These are the activations of a small neural network, seen along a few directions. Each row is one input.
In each table, some parts of the input vary, and every possible input appears once, in random order.
Descriptions start from the smaller parts, as in this example, which fits no table here: one of 4 places along a line, together with either a single point or one of 11 places around a ring or (one of 3 separate values, together with one of 5 places around a ring).
Shared parts are said once, and a part with two or three values counts as separate values.

Other details of the inputs vary at random and push rows far along three fixed directions, the same in every table; ignore that.

A family of inputs:
r1: [  0   2  -8 -19 -15 -29  18  13   6  20   6  16 -14 -36]
r2: [ 12 -17 -13 -15  57 -45 -17  -1  51 -18 -27 -27 -39  12]
r3: [ 14 -19 -20 -25  32 -26 -14  17  54 -24  -1 -17 -21  -4]
r4: [-11   5   6   4  13 -25   9 -11 -15  25 -30   6 -13  -2]
r5: [ -3   6   4  -5 -19  -7  16   3 -13  19   9  15  -4 -16]
r6: [  8  11 -10 -37 -42 -13  24  40  10   4  54  18  -5 -53]
r7: [ -9   7   0  -9 -20  -6  14   9 -14  19   4  18   6 -23]
r8: [  9  -9 -12  24 -19  28  -8   2  -8 -22  20  -5  16   1]
r9: [ 21   4  -9 -32 -20  -9  21  36  23  -9  54   2 -20 -31]
r10: [ -5   8   3  -9 -21  -5  17   6 -14  21   8  18   1 -22]
r11: [ 12  11  13  -6  -8  34   1   9   1 -22  39 -11   6  20]
r12: [  1   8  15   7 -15  34   3  -6 -16  -2  18   2  15  18]
r13: [  9   2   9   1  12  25  -5   0   5 -18  14 -15   2  29]
r14: [  9  -7  -7  29  -5  38 -13  -1 -10 -32  16 -16  18  20]
r15: [  4  -8   5   6  19  22 -16  -9  12 -17  -6 -15   8  32]
r16: [-10   5  14  13   9   4  -5 -22 -16  11 -24   0   4  20]
r17: [ -9   2  13  14  11   5  -4 -21 -16  12 -24   0   4  22]
r18: [ -1   9  15   4 -10  34  -4  -6 -11  -8  14  -2  19  21]
r19: [-14   1   9  11  12   7  -9 -17 -13   8 -31   1  14  18]
r20: [  7 -19 -18 -20  43 -40 -19   5  52 -17 -24 -18 -25  -2]
r21: [-14   5   5   1   4 -24   5 -13 -12  26 -31  12  -4  -9]
r22: [  5 -12 -17  20 -14  31 -15   8  -2 -30  15  -7  26   0]
r23: [ -6 -13 -11  34   2   9 -16 -16 -15  -6 -27  -2  17   6]
r24: [-27  16  13   9  -6 -42  17 -25 -41  57 -48  28  -9 -21]
Description of these inputs: one of 4 places along a line, together with either a single point or one of 5 places along a line.
Q: Changing only the place on the line of 4 turns r20 into r2. The same change can be made to r3. Which row results?
A: r13
Q: Change only the place on the line of 5 in r21. List by row number the other rows that result.
A: r1, r10, r15, r18
Q: Which other rows agree with r24 in the place on the line of 4? List them by row number.
A: r5, r8, r12, r16, r17

A family of inputs:
r25: [-4  3  7 -5 -4 -5  5 -7 -2 14 -6  8 -3 -1]
r26: [ 13  -5  -6   0   1   4  -2   7  13 -17  22 -10 -10   4]
r27: [  8   7  -3  -2 -26   1  16  14  -9   3  32   8  -6 -20]
r28: [ 16  -6  -4   2  -1   8  -1   5  13 -17  22 -10  -9   5]
r29: [ -4   6  -3   3  -5 -10   9   7 -14   5   1   3  -3 -14]
r30: [-14  -4   8  31 -16  33  -5 -22 -34  13 -18  12  30  15]
r31: [-22   8  -1 -14   3 -53  16   0 -13  42 -38  22 -14 -35]
r32: [  3   7   5 -18 -24   3  18  15  -1  11  28  13  -1 -17]
r33: [ 11 -15 -12   2  -7  13 -14   5  23 -24  15  -6   8  -1]
r34: [  9 -12 -12   1  -8  14 -14   7  20 -24  15  -6  11  -3]
r35: [  6 -10   5  -1  27   6 -16 -13  23 -12 -14 -15  -5  30]
r36: [-17   7  -2 -12  -3 -54  16  -6 -11  44 -34  24 -18 -38]
r37: [ 15  -4  -6   0   1   6  -1   8  13 -18  21 -11  -8   3]
r38: [  7  -7  -6   9  22  -6  -7  -4  10 -13 -11 -16 -11  11]
r39: [  4  -8   3  -2  28   4 -17 -10  23 -15 -13 -16  -3  28]
r40: [  5   5   6 -17 -25   6  17  12   1  10  29  13  -2 -14]
r41: [ 14  -5   1 -13   3  14  -7   5  26 -19  22 -10  -3  12]
r42: [-17  16  17  31  -8  27   4 -17 -51  12 -17   4  24  19]
r43: [-15  15  19  32 -11  28   3 -22 -51  14 -13   6  22  21]
r44: [  3   8   4 -17 -25   5  16  14  -1   8  29  12   1 -17]
r45: [  8  -1  -3 -19   8   8  -7  17  25 -23  21 -12   1   5]
r46: [  9  -2  -1 -19   9   9  -6  17  26 -22  20 -12   0   7]
r47: [-18  16  18  30  -8  28   2 -18 -52  12 -17   5  26  20]
r48: [ 15  -6  -4   1  -1   6  -3   4  14 -17  23  -9 -11   7]
r49: [-7  7  6 -5 -1 -2  2 -3 -6  9 -7  5  4 -1]
r50: [-10   3  -9   0  -9 -61  23  -4 -17  46 -27  24 -31 -45]
r51: [  2  10   4 -19 -23   5  16  17  -3   7  28  12   3 -17]
r52: [  7   0  -3 -18   8   8  -8  16  24 -23  19 -11   2   4]
r53: [-10  -6  -4 -10  31 -46  -3 -10  14  19 -45   1 -21  -7]
r54: [ -3  -6 -13   4  20 -55   7  -8   3  22 -39   3 -31 -22]
r55: [ -8   0  26  23  18  40 -18 -34 -14  -3 -25 -10  21  57]
r56: [  6   8  -4  -4 -24   2  16  16 -11   1  30   7  -2 -21]
r57: [ -3   2 -12  -7 -31   4   3  20  -4  -5  21  12  18 -32]
r58: [  9  -1  -8  -2   4   3  -2  15  10 -20  19 -13  -5   0]
r59: [-24  17  27  17  -4  29   2 -20 -45  21 -23  10  30  26]
r60: [-18   2   7  29 -16  34  -4 -17 -40  12 -18  13  36  11]
r61: [  6  -7  -6   7  22  -6  -9  -4  10 -13 -11 -15  -9  12]
r62: [ 10  -1  -2 -16   5  10  -7  11  24 -21  21 -10   0   5]
r63: [  3  -8   4  -3  32   5 -16  -8  22 -14 -15 -17  -2  30]
r64: [ -4   7  -4   1  -8 -13   9   9 -13   7   5   4  -4 -16]
r65: [ -2  -3 -15  -6 -28   7   7  22  -5  -1  21  13  16 -30]
r66: [  8   7  -3  -3 -26   2  17  14  -9   2  32   8  -5 -20]
r67: [  0  -3   0  -7  27   0 -18  -1  20 -19 -12 -16   2  18]
r68: [  3   8   5 -17 -24   5  17  14  -1   9  29  12   0 -16]
r69: [  5  -9   3  -2  24   3 -18 -12  24 -14 -12 -14  -5  25]
r70: [  9 -11  -3  11  21  -5 -10 -11  13 -11 -12 -14 -13  17]
r71: [ 18  -6  -5   3  -1  10   0   5  13 -18  22 -11  -9   6]
r72: [ -1   2 -11  -5 -34   3   6  17  -4   0  22  15  15 -34]
r73: [  0 -15  -7  15  50 -24 -23 -20  17 -11 -43 -22 -18  26]
r74: [ -9  -5  -5 -10  31 -45  -4 -10  15  17 -44   0 -20  -7]
r75: [ -8  -6  -5  -9  26 -47  -3 -12  14  20 -42   3 -22 -10]
r76: [-16   0   9  31 -19  38  -4 -20 -40  12 -15  13  36  15]
Q: Changing only one part turns r36 into r62. The same change can be made to r27. Which row results?
A: r43
Q: What is each input in this table made of?
A: one of 4 places along a line, together with either one of 2 separate values or one of 5 places along a line or one of 6 places along a line
Q: Change only the place on the line of 6 in r62. List by row number the other rows that result.
A: r49, r51, r53, r63, r74
Q: Start at r69 and move only the place on the line of 6, one step at a time. The first step leads to r41. Which rows follow, in order?
A: r25, r35, r55, r40
Q: Which other rows agree with r67 in the place on the line of 4? List them by row number.
A: r29, r31, r42, r45, r46, r47, r52, r57, r58, r59, r64, r65
